[[57 38 74 34 61 86 84 69 80 58 96 76 77 21 85 74]
 [36 42 36 67 76 28 49 35 28 28 59 73 73 50 62 42]
 [55 93 69 71 21 75 87 57 82 59 67 50 60 42 56 82]
 [55 92 69 65 18 76 82 54 79 62 69 49 61 47 53 86]
 [46 35 28 65 69 15 39 46 17 30 55 60 51 74 44 37]
 [63 35 63 45 61 85 63 52 86 59 80 82 69 29 92 50]
 [37 43 31 81 68 21 58 35 10 44 32 58 59 62 70 36]
 [48 36 26 68 69 15 33 43 17 25 53 53 49 69 44 37]
 [57 76 62 72 41 70 86 42 90 65 76 44 52 67 66 69]
 [52 86 59 43 17 78 77 50 97 54 64 58 60 50 53 61]
 [56 77 55 75 39 70 84 47 87 63 71 39 55 64 69 74]
 [65 50 69 51 60 70 65 47 74 64 77 84 64  8 88 52]
 [56 40 57 26 71 96 71 45 90 70 87 86 82 31 91 48]
 [29 35 42 76 88 26 55 38 25 27 46 54 47 68 73 23]
 [52 86 60 44 16 69 73 49 98 50 58 61 54 57 60 69]]
Rows and columns are numbered from 1.
The entry directly below the smallest entry? 31
The bottom entry of the column that holds the largest entry is 98
The top-left entry is 57
The entry in the bottom-right corner? 69
The top entry of the column that holds the smallest entry is 21
The entry at row 1, column 2 is 38
The entry in row 3 and column 2? 93
The entry at row 2, column 1 -> 36
The entry in row 3 and column 3 is 69
The top-right entry? 74
The entry just right of the smallest entry? 88
The entry in the bottom-left corner? 52
The entry in row 2 and column 2 -> 42
The entry just left of the smallest entry? 64
The entry directly above 97? 90
The minimum? 8
The entry at row 2, column 3 is 36
The entry in row 1 and column 3 -> 74
The entry just left of 30: 17
The entry at row 3, column 1 -> 55
The entry directly above the smallest entry? 64

M = [[14, 4, 11, 3, 24, 2, -10, 21, -8, 14, 5, -9], [5, 13, -2, -4, -2, 3, 14, 8, 5, -11, -3, 7], [12, -2, 15, -6, 5, -16, 14, 19, 8, -2, 23, -1], [7, -2, 12, 16, -6, -7, 0, 4, 0, 7, 10, -15], [1, 7, -7, -2, 14, 18, -4, 5, 3, 6, -1, 11], [-5, 6, -11, 0, 11, 22, -10, -6, -3, 8, -14, 11], [1, 9, -1, -9, -18, -9, 29, 1, 11, -22, 1, 13], [9, 3, 6, -6, 23, 8, -2, 21, 7, 11, 17, 2], [0, 3, -2, 7, -16, 2, 15, -3, 16, -5, 14, 4], [-1, -3, 0, 12, 4, 14, -8, -4, 9, 17, 14, -2], [1, -6, 7, 6, -7, -1, 8, 3, 22, 5, 30, -1], [-6, 11, -16, -18, 20, 17, -6, -2, -16, -6, -35, 26]]
Which number is the entry just left of the largest entry? 5
Which number is the second smallest entry? -22
The 4th entry in reading order: 3
Which number is the 5th entry in reading order? 24
The 2nd largest entry -> 29
The entry just right of the smallest entry -> 26
Which number is the 1st entry in reading order? 14
The largest entry -> 30

[-26 -46 -92  42]
Which number is the 1st entry from the right?
Answer: 42
Which number is the 1st entry from the left?
Answer: -26
The entry just left of the largest entry is -92

W =
[[3 3 3 4 6 5 5 4 4 4 2]
 [3 3 3 4 6 5 5 4 4 4 2]
 [5 6 4 3 4 5 7 6 1 4 4]
 [5 6 4 3 4 5 7 6 1 4 4]
 [3 3 3 4 6 5 5 4 4 4 2]
 [3 3 3 4 6 5 5 4 4 4 2]
 [5 6 4 3 4 6 7 6 2 4 4]
 [4 5 4 4 4 4 4 5 5 4 5]
 [3 3 3 4 6 5 5 4 4 4 2]
 [3 3 3 4 6 5 5 4 4 4 2]]
The first entry on the diagonal from the top-right corner: 2
What is the 1st entry, reading row by row?
A: 3
The last entry, reading row by row -> 2
What is the 3rd entry from the end, reading row by row?
A: 4
What is the 2nd entry on the main diagonal?
A: 3
The fifth entry from the end, reading row by row -> 5
What is the 3rd entry on the diagonal from the top-right corner?
A: 1
What is the second-last entry, reading row by row?
A: 4
The entry in the bottom-left corner is 3
The 4th entry in reading order -> 4
What is the largest entry in the last column?
A: 5
What is the 2nd entry, reading row by row?
A: 3
